These are the activations of a small neural network, seen along a few directions. Each row is one input.
Each table varies a few parts of the input and shows all the possible inputs, shuffled.
A made-up example of a description, with smaller parts first: line(4) and (point or ring(9) or (values(3) and ring(8))).
Shared parts are said once, and a part with two or three values counts as separate values.
In the rows, 128 means zero.

Other details of the inputs vary at random and push rows far along two fixed directions, the same in every table; ignore that.

A family of inputs:
r1: [172 107 143 115  88  80 130 135 110  88 119]
r2: [156 161 148 140 147 159 132 192 157  41  95]
r3: [114 135 128 119 125 118 144 147 143 125 118]
r4: [106  78 150 169 138 123  43 195 148  94  60]
r5: [115 111 118 152 153 169  84 124 144 153 110]
r6: [163 135 135  80  95 113 190  98 107 130 149]
r7: [113 118 151 171 183 182  69 179 163 112  72]
r8: [147 147  88 112 118  99 165  72 108 168 175]
r9: [136 135 118 103 130 111 166  84  80 170 187]
r10: [ 97 105 167 163 138 192  68 177 175 113  83]
r11: [181 166 155  90  90 119 188 161 155  53 122]
r12: [117 133 176 135 146 173  96 210 178  56  55]
r13: [194 169 181 101 130 134 181 162 121  54 142]
r14: [137 118 133 128 137 163 114 146 153 112  91]
r15: [139 133  80  95 130  90 182  41  53 215 196]
r16: [139 152 160 106 116 126 159 140 113 104 138]
r17: [ 93 117  95 144 133 148  90 131 164 146 100]
r18: [175 115 126 117 114  76 130 145  95  88 115]
r19: [109 129 103 131 155 128 117  96 104 174 138]
r20: [161 141 130  99 113 122 169  87  99 141 181]
r21: [151 128  90 103 125  92 181  22  67 216 192]
r22: [ 67  97  82 137 160 122 101  76 107 220 125]
r23: [113 116 126 138 145 159  94 136 158 124  85]
r24: [125 145  78  94 115  90 173  88  98 166 160]
r25: [141 105 128 141 126  82  98 126  88 127 152]
r26: [211 172 176  63  99 103 234 146 104  56 137]
r27: [146 147 118 113 128 120 172 136 124  95 122]
r28: [ 95 119  67 118 136  86 153  65  98 217 161]
r29: [230 193 152  70  99 118 209 127 111  44 151]
r30: [ 90 115 122 166 145 158  90 124 154 138 131]
r31: [ 69  52 102 195 148 115  11 101 120 200 128]
r32: [176 167 169 107  89 133 188 156 139  45 138]
r33: [ 85 111 148 153 134 164  81 135 153 144 107]
r34: [ 81 119 117 144 129 121 135 106 111 171 150]
r35: [ 22  76  92 175 161 141  71 108 141 213 103]
r36: [197 140 177 110  88  82 151 179  98  39 131]
r37: [137 127 121 111 139 134 146 130 117 133 117]
r38: [ 54  98 116 167 138 171  48 161 192 147  74]
r39: [124 149 165 158 155 172  88 219 188  53  93]
r40: [133 146  59  98 104  83 174  33  80 207 202]
r41: [161 145  84  83  96  79 219  47  82 156 182]
r42: [122 140 175 157 124 176  92 209 200  58  82]
r43: [218 175 188  76  83 117 224 134 111  56 156]
r44: [ 73 113  71 156 162 117  97  85 117 221 147]
r45: [117  80 105 137  93  61 111  60  68 202 174]
r46: [107  65 102 168 135 107  47 121 127 157  92]
r47: [ 91 107 105 133 118 122 135  90 131 169 132]
r48: [ 88 125 108 133 105 126 120 101 131 175 154]
r49: [123 152  95 124 135 122 132 124 121 140 143]
r50: [102  98 165 159 149 180  77 169 183 114  60]
r51: [161 104 111 142 118  89  95 110  99 129 134]
r52: [163 171 144  90  95  93 205 132 107 103 170]
r53: [ 92 109 177 169 160 179  76 186 164 116  78]
r54: [171 147 183 131 136 167 129 169 159  59 114]
r55: [ 44 109 129 178 149 170  48 177 173 149  91]
r56: [142 118 124 120 135 132 144  99 126 149 119]
r57: [ 94 106  96 107 115 101 146  44  97 217 157]
r58: [210 193 169  69 107 110 213 143  99  43 169]
r59: [ 62  84  99 134 146 126 108  85 107 228 130]
r60: [127 134 132 123 130 136 125 100 123 140 154]
r61: [110 148 130 139 139 148 104 168 152 102 130]
r62: [183 127 128 127 122  82 121 144  90  88 130]
r63: [105 121 128 179 159 184  68 168 183  96  79]
r64: [159 160 160 132 124 153 127 179 175  54 123]
r65: [ 63 109  84 155 136 135  80  84 136 207 160]
r66: [114 124 165 139 137 165 110 175 142 109 105]
r67: [111 137 139 152 149 151 115 159 145  97 127]
r68: [ 81 122  96 120 121 111 129 112 124 176 134]
r69: [198 161 163  90 128 128 192 161 124  57 109]
r70: [158 148 117 108 114 119 162 130 146 103 125]
Each input here is: values(2) and ring(5) and (point or line(6)).
Question: Changing only the ring(5) part turns r34 into r35. The same change can be made to r45. Which row results?
Answer: r1
Question: Changing only the ring(5) part turns r66 into r9. The same change can be made to r48. Which row results?
Answer: r65
Question: Which other rows does r39 become when the ring(5) part takes its other values? List them by row number.
Answer: r3, r28, r44, r52
Question: Which other rows does r21 become when the line(6) part takes its other values? List them by row number.
Answer: r5, r8, r29, r40, r63

A family of inputs:
r71: [241 177 160  64  87 101 219 137 101  40 147]
r72: [ 94 129  67 117 111  96 153  77 124 186 151]
r73: [165 138 148  96 107 104 175 120 103 104 140]
r74: [130 208 155  83 148 212 229 112 159 129 163]
r75: [111 105 157 171 164 180  55 197 175  84  51]
r76: [228 193 164  70  89  88 221 148  92  36 171]
r77: [100 110 165 164 144 165  67 196 166  94  81]
r78: [124 118  93 122 138  94 137  74  82 190 168]
r79: [132 120  94 120 133  94 145  71  82 179 171]
r80: [101 106 158 164 138 168  61 179 170 104  86]
r81: [114 103 105 113 114  96 141  58  88 202 161]
r82: [119 111 113 109 120  89 155  74  81 189 159]
r83: [113 114 122 125 117 104 139  96  97 166 158]
r84: [181 144 184 116 112 142 145 188 155  32  93]
r85: [177 145 134 116 122 115 154 129 116  91 144]
r86: [ 27  94  78 175 159 152  50 143 177 189  81]
r87: [115 108 154 165 163 173  61 195 169  92  57]
r88: [120 125 113 131 127 104 132  94  96 162 165]
r89: [126 126 103 121 115  96 138  71  88 181 182]
r90: [176 157 181 138 125 154 118 208 166  16  99]
r91: [132 119  99 124 131 108 126  80  98 174 160]
r92: [ 63  70 114 190 170 164  32 131 157 182  78]
r93: [ 33  93  75 172 149 156  49 129 180 190  86]
r94: [163 175 149 109 109 148 156 214 185   9  79]
r95: [115 111 115 125 109  97 143  79  95 179 169]
Question: What do these inputs look like to the network?
Answer: point or (line(4) and (point or ring(5)))
Question: Which other rows does r80 become when the ring(5) part takes its other values? List them by row number.
Answer: r71, r81, r89, r91
Question: Which other rows does r78 become when the line(4) part takes its other values? List them by row number.
Answer: r79, r85, r91

A family of inputs:
r96: [116 118 145 138 141 151 111 139 140 128 112]
r97: [ 98 117 107 141 142 131 109 106 125 174 139]
r98: [200 124 151 106  88  67 148 142  87  69 137]
r99: [170 161 141 105 114 123 170 141 127  81 143]
r100: [123 124 164 159 159 186  75 194 178  74  72]
r101: [177 161 162 113 124 145 154 168 140  57 120]
r102: [172 159 145  90 105 110 190 122 109  98 153]
r103: [ 57  91 109 168 151 148  70 116 146 191 116]
r104: [128 127  99 110 124 100 163  55  80 195 181]
r105: [122 129  83 107 118  88 167  59  89 192 172]
r106: [187 170 162 102 118 137 168 170 138  44 122]
r107: [ 81 110 136 165 148 169  67 172 174 120  82]
r108: [165 149 125  83 101  91 205  72  77 150 184]
r109: [ 64  93  79 154 151 130  86  87 129 215 124]
r110: [ 98 116 152 165 150 178  68 199 192  85  58]
r111: [182 172 154 103 111 133 169 173 142  41 122]
r112: [119 131  97 104 108  93 167  70  95 181 171]
r113: [ 59  88  86 152 144 129  89  89 129 217 122]
r114: [115 124 169 159 149 183  78 198 180  76  73]
r115: [ 59  92 111 166 153 150  69 117 144 194 115]
r116: [177 168 133  92 104 111 184 133 121  81 147]
r117: [148  93 107 132 112  62 109  94  73 153 151]
Question: What do these inputs look like to the network?
Answer: values(2) and (point or line(10))
Question: Changing only the values(2) part turns r97 into r115. The same change can be made to r106. Which row results?
Answer: r102

A family of inputs:
r118: [175 155 108  81  75  67 190 114 104  95 158]
r119: [123 135 112 132 128  92 128 131 111 131 153]
r120: [103 167 154 131 147 215 131 204 223  73  61]
r121: [135 182 165 128 148 217 145 177 201  64 109]
r122: [ 71  67  96 159 157 132  68  96 131 208  88]
r123: [126 103 161 130 118 142 110 158 149 104  84]
r124: [131 123 101 135 148 108 120 119 101 141 136]
r125: [ 78  71 100 170 167 145  55  75 117 209 119]
r126: [159 143 161 126  98 125 132 146 129  86 148]
r127: [ 72  96  87 175 140 129  42 104 134 196 139]
r128: [124 110 125 158 148 153  71 191 180  77  50]
r129: [ 94 166  93  97 141 132 206  61 105 211 191]
r130: [ 99 116 104 118 109  68 154  65  63 210 196]
r131: [205 158 140  72 115  78 216 102  63 102 164]
r132: [189 151 180  86 105 109 188 154  95  67 140]
r133: [ 85  97 132 152 115 125  93 148 154 135  99]
r134: [177 142 114 124 125 117 136 116 111 104 145]
r135: [156 121 172 130 119 148 120 142 131  90 123]
Question: Changing only one part turns r127 into r119. The same change can be made to r126. Which row results?
Answer: r130
Question: What do these inputs look like to the network?
Answer: values(3) and (point or ring(5))
Question: Start at r122 and move only the ring(5) part, one step at a time. The first step leads to r123. Which rows follow, in order?
Answer: r133, r118, r128
Question: Which other rows does r121 become when the values(3) part takes its other values? List them by row number.
Answer: r120, r129
